These are the activations of a small neural network, seen along a few directions. Each row is one input.
Each table varies a few parts of the input and shows all the possible inputs, shuffled.
Descriptions start from the smaller parts, as in this example, which fits no table here: one of 5 places around a ring, together with either a single point or (one of 2 separate values, together with one of 4 places along a line) or one of 11 places around a ring.
Shared parts are said once, and a part with two or three values counts as separate values.
In the rows, zero is written as 128.

Other details of the inputs shift rows strongly along two fixed directions, in all tables alike. That doesn't count.

Table:
R1: [131 161 155 150 123 154 126 128 125 116 141 148 131]
R2: [142 179  86 179 165 119 143 124 176 119 124 156 116]
R3: [132 196  84 172 165 122 158 138 157 105 126 148 108]
R4: [130  83 138  84  95 119 111  84  99 124 126 102 146]
R5: [140 124 154 124 117 126 144  98  99 115 133 117 141]
R6: [133  87 161  92 106 136 123 118  81 106 136 113 153]
R7: [130 117  34  67 163 126 119 162 105 160  79 142  91]
R8: [107  62 137  96  92 110 113 125 125 114 140 107 131]
R9: [150 155 207 193 117 119 127 128 147 149 148 147 127]
R10: [ 77 130  43  69 167 157 104 160 106 150  82 151  86]
R11: [103  81 153  98  97 128 150 125 131 139 145  84 185]
R12: [139  69 140  95  87 116 113 112  97 135 122  96 135]
R13: [128 178  94 172 187 123 132 163 155 120 124 147 109]
R14: [100  86 144  81  77 134 110  89 116 122 121 122 127]
R15: [161 150 199 211 100 128 125 107 160 142 150 144 131]
R16: [131  89 167  99 104 124 108 136  86 118 125 100 151]
R17: [134 204 101 169 152 148 152 128 148 129 111 167 102]
R18: [134 152 139 152 136 130 130 138 139  94 160 133 137]
R19: [102 111  30  62 181 148 142 159 146 178 100 106 113]
R20: [156 147 193 195 130  91 130 139 161 123 166 130 139]
Each input here is: either one of 2 separate values or (one of 3 separate values, together with one of 6 places around a ring).
Which other rows belong to the same alternative as R11? List them by row number.
> R19
Which other rows does R6 become when the place on the ring of 6 takes its other values? List them by row number.
> R4, R5, R7, R12, R16

Table:
R21: [126 205 126 183 160 139 150 140 159 121 124 161 102]
R22: [103  80 115  91  99 126  99 123 125 111 134 117 128]
R23: [129 115  88  95 133 117 151 148 144 150 128 110 116]
R24: [102 118  99 109 137 151 120 149 133 147 114 133 116]
R25: [107  75 135  89 108 126  96 136 114 139 123 126 124]
R26: [143 124 181 141 111 111 118 119 123  75 157 108 153]
R27: [138 165 153 167 120 113 126 112 143  95 141 141 114]
R28: [134 110 200 148 100 137 118 126 136 139 143 114 150]
R29: [104 105  82 115 148  99 141 160 141 137 121 108 131]
R30: [168 190 115 178 170 145 153 137 142 145 119 148 144]
R31: [125 153  42 116 170 124 162 160 163 152 119 131 102]
R32: [ 98 113  95 112 138 131 110 149 137 127 122 146 110]
R33: [ 98  96 128  81 116 141 123 146  95 109 134 109 136]
R34: [145 105 178 153  91 119 106 114 141 116 152 120 147]
R35: [ 89  81 120  88 129  91 132 144 133 118 134  84 141]
R36: [104  90 123  66 116 108 145 132 141 121 147  87 128]
R37: [173 144 148 165 137 130 143 113 128 121 127 129 153]
R38: [168 172 113 192 163 130 117 127 166 154 121 155 115]
R39: [107 165  59 127 161 131 127 153 132 130  99 176  75]
R40: [147 125 185 137 104 134 139 119 117 112 147 111 174]
R41: [150 147 157 162 131 140 131 112 150 158 135 130 150]
R42: [ 99 155  55 129 172 157 132 161 152 148 106 154 100]
R43: [136  96 179 153 108  87 139 140 144 132 150  90 163]
R44: [151 104 182 152  93 120 103 111 138 126 148 118 146]
R45: [133 169 151 163 114 133 152 114 137 120 139 140 138]
R46: [133 170 181 181 123 112 131 127 148  99 146 156 116]
R47: [118 157  53 127 182 133 127 166 120 125 117 157  98]
R48: [ 99  87 121  83 101 143 120 119 120 139 131 113 147]
R49: [129 128 201 145  87 131 130 121 119 120 140 123 133]
R50: [126 154  54 128 182 134 125 166 116 136 112 158  97]
R51: [150 127 219 163  88 110 117 117 121 120 144 138 130]
R52: [111 103 133  75  99 134 124 105  93 147 112 114 129]
R53: [141 182 106 191 163 128 125 131 181 117 137 154 117]
R54: [126 125  88 110 124 131 135 104 108 141 105 138 106]
R55: [171 190 118 188 153 122 127 121 145 145 110 162  96]
R56: [ 97 106 125  69 122 137 131 123 105  99 132 104 153]
R57: [161 135 167 190 139  90 147 144 160 151 141 108 154]
R58: [110  76 140  86 113 126  93 132 113 145 120 123 123]
R59: [174 174 108 173 164 117 165 148 175 167 132 132 119]
R60: [ 77  92 134  83 113 142 115 137 128 115 134 111 130]
R61: [100 172  59 123 161 149 141 153 132 140  97 161  83]
R62: [159 126 192 163 101 113 122 122 123  84 162 113 160]
R63: [144 120 180 151  83 119 140  89 118 111 145 122 141]
R64: [148 154 160 165 138 140 138 145 125 124 142 128 141]
R65: [ 90 119  97 107 147 128 109 145 142 118 125 143 108]
R66: [140 113 186 144  95 136 126 108 137 142 149 114 166]
R67: [168 187 112 189 155 130 151 102 142 151 112 157 108]
R68: [140 138 159 173 130 124 117 141 153 131 139 149 130]
R69: [120 127 111 104 134 124 109 134 109 146  98 151  89]
R70: [128 160  60 122 182 153 134 164 116 155 100 146 104]
R71: [137  88 126  82 117 122 100 124  88 122 118 105 132]
R72: [143 129 216 162  86 110 119 119 124 111 149 138 130]
R73: [167 150 147 168 133 120 124 132 128 108 140 130 140]
R74: [129 128  93 109 122 124 111 122 110 134 103 142  94]
R75: [132 130  99  94 151 145 131 129 106 147 105 124 138]
R76: [120  74 121  88 108 134 112  97 116 146 123 111 136]
R77: [113 133  88  97 143 145 141 138 114 118 119 128 142]
R78: [ 91 101 133  75 125 138 122 142 100 100 137 104 134]
R79: [ 99 123  85 105 132 148 131 130 139 137 124 132 133]
R80: [ 90 130  89 100 141 144 130 124 144 129 128 126 131]
R81: [142 102 174 153  93 127 128  95 141 122 154 117 157]
R82: [113 131  86 108 118 123 117 126 118 112 112 144  96]
R83: [124 120  80 104 142 137 140 125 115 107 115 128 135]
R84: [114  95 122  86  89 119 106 115  98 113 118 124 109]
R85: [150 151  52 122 183 143 139 129 121 146  88 145 116]
R86: [125 106  82 114 133 140 124 111 132 151 115 133 123]
R87: [133 118  82 104 142 137 137 125 111 118 109 129 134]
R88: [101  94 114  85  91 125 133  98 101 107 124 119 122]
R89: [132 145 142 169 135 128 138  99 165 112 153 131 141]
R90: [169 154 176 185 142 117 125 140 123 126 150 139 138]
R91: [172 171 129 209 178  96 153 150 174 168 125 126 136]
R92: [131  80 126  71 111 112 136 131 125 159 129  90 129]
R93: [155 199 116 182 151 140 154 122 144 156 116 157 120]
R94: [143 160 169 166 121 136 136 129 130 141 124 140 118]
R95: [100 104 125  78  91 134 131 112  98 130 119 118 131]
R96: [ 91 147  94  95 133 136 141 117 121 120 117 132 115]
R97: [151 120 201 140 115 134 123 130 107 130 143 106 153]
R98: [167 115 182 146 105 115 113 120 110 108 145 111 153]
R99: [104  83 142  84 113 144 105 131 114 153 117 109 129]
R100: [100  77 108  91 101 134 121 105 125 117 136 115 138]
R101: [164 147 165 167 148 119 120 139 117 134 140 136 131]
R102: [ 95  96 130  79 129 118 109 140  96  94 143 113 126]
R103: [113 133 111 100 134 143 123 134 109 155  95 136  97]
R104: [126 129 182 143  93 115 141  83 128  91 152 116 139]
R105: [108  93 119  76 122 128 131 111 106  86 126 105 147]
Changing only one part turns R81 into R86. The same change can be made to R34. Which row results?
> R44
Changing only one part turns R94 into R49. The same change can be made to R25. Which row results?
> R68
What do these inputs look like to the network?
> one of 5 places along a line, together with either one of 2 separate values or (one of 3 separate values, together with one of 5 places around a ring)
Start at R60 and move only the place on the line of 5, one step at a time. The first step leads to R42. Which rows follow, in order?
> R24, R28, R99
Which other rows does R35 become when the choice among 2 separate values takes its other values? List them by row number.
> R36
